These are the activations of a small neural network, seen along a few directions. Each row is one input.
Each table varies a few parts of the input and shows all the possible inputs, shuffled.
A made-up example of a description, with smaller parts first: one of 3 separate values, together with either a single point or one of 9 places around a ring or (one of 4 places along a line, together with one of 5 places around a ring).
Shared parts are said once, and a part with two or three values counts as separate values.
In the rows, zero is written as 128.

Other details of the inputs vary at random and push rows far along two fixed directions, the same in every table; ignore that.

Table:
row 1: [156 169 119 169 172 155 239 142  68 182 158]
row 2: [149 155  91 163 192 152 235 142 114 195 157]
row 3: [147 193  96  83 132 135 124  96 125  85 154]
row 4: [162 187 134  91  82 156 144 140  76  74 155]
row 5: [166 175 127  67 113 170 122 128 144  89 155]
row 6: [156 186  90  81 127 154 120 106 149  77 154]
row 7: [163 170 113  69 138 169 111 112 157  85 159]
row 8: [118  81 108 191 131 113 122 153 146 173 110]
row 9: [ 97 103 161 107  81 100  58 118 123  86  93]
row 10: [150 198 108  81 107 139 134 112 114  87 149]
row 11: [106  89 151 157 121  86 137 133 120 163 100]
row 12: [102  77 155 161 160  96 120 128 135 160  97]
row 13: [ 96 104 122 121  83  95  67 103 115  95 106]
row 14: [105  88 170 146 128 116 125 150 140 154 111]
row 15: [107  85 141 163 146  82 131 119 130 164 106]
row 16: [164 160 110 145 171 159 227 159 139 182 148]
row 17: [102 105 152 105 111 115  61 111 151  91 116]
row 18: [ 90  95 138 121  88 111  53 109 121  88  97]
row 19: [123  67 129 178 141 129 110 158 155 172 118]
row 20: [ 99  76 146 160 137 128 120 143 138 158 116]
Description of these inputs: either one of 2 separate values or (one of 3 separate values, together with one of 6 places around a ring).
What sort of input is row 4?
Answer: one of 2 separate values

Table:
row 21: [ 83  83 175 138 101 101  85 124  83 118 101]
row 22: [157 156  95 104 113 125  67 120 161  83 138]
row 23: [111  73 160 205  87  89  53 180 139 144  96]
row 24: [ 75  56 184 149 107  56  88 133 144 145  72]
row 25: [153 172 124 120 124 157 207 156 125 148 155]
row 26: [130  99 148 179 142 153 185 174 117 192 135]
row 27: [171 144 128  99 148 182 191 142 133 152 163]
row 28: [168 144  89 117 162 168 182 123 144 151 166]
row 29: [145 173 156  57 114 132  83  95 125  45 147]
row 30: [146 132 101 200 165 134 166 168 138 192 147]
row 31: [ 88  49 123 202  89  83  70 131  97 144  84]
row 32: [154 193  75 115 136 153 218 115  94 129 146]
row 33: [114 129 121  74 115 126  76  69 123  67 143]
row 34: [151 172 119 117 125 152 226 140  87 138 141]
row 35: [101  78 158 158  73 108  87 137  85 119 103]
row 36: [107 173 108  89  89 104  94  88 102  83 115]
row 37: [126 137 151  59  99 158  79  96 145  68 128]
row 38: [156 181 130  93  73 136  85 117  90  47 143]
row 39: [107  84 107 169  85 117  68 132 129 129 118]
row 40: [146 166 139  90 165 160 204 128 154 147 131]
row 41: [105 146 113  90  99 126  78  81  85  66 137]
row 42: [169 179  90 154 156 147 187 133  99 132 157]
row 43: [ 67  20 167 165 125 130  61 164 170 152  94]
row 44: [134 114 131 169 204 107 174 129 140 185 145]
row 45: [135 138 158  92 178 162 204 111 114 136 157]
row 46: [135 178  81  90  66 133  88 113 129  71 141]
row 47: [ 85 110 166 136  90  78 103 130 103 125  83]
row 48: [ 94  79 183 181 111  69  67 145 104 140  88]
row 49: [165 105 140 168 171 130 166 180 150 193 129]
row 50: [145  98 141 158 152 116 193 174 155 198 114]
row 51: [127 175  99  56 103 132  86  85 162  65 120]
row 52: [110 143  83  65 120 192  66 102 163  50 152]
row 53: [152 177 142  59 114 151  76 107 153  51 137]
row 54: [129 131 123 183 186 107 177 140 104 191 139]
row 55: [134 165 110 100 176 131 207  97 136 151 149]
row 56: [102  68 138 184 143  79  50 137 177 154  81]
row 57: [113  62 129 187 203 124 173 141 154 220 111]
row 58: [172 181  77  94 152 157 197 126 151 144 159]
Changing only one part turns row 45 into row 33. The same change can be made to row 50. Which row results?
Answer: row 58
Describe the family of inputs behind these rows.
Answer: one of 2 separate values, together with either a single point or (one of 3 separate values, together with one of 6 places around a ring)
Change only the place on the ring of 6 in row 40. List by row number the other rows that result.
Answer: row 24, row 25, row 34, row 47, row 50
Change only the choice among 3 separate values in row 42. List by row number the other rows that result.
Answer: row 31, row 32
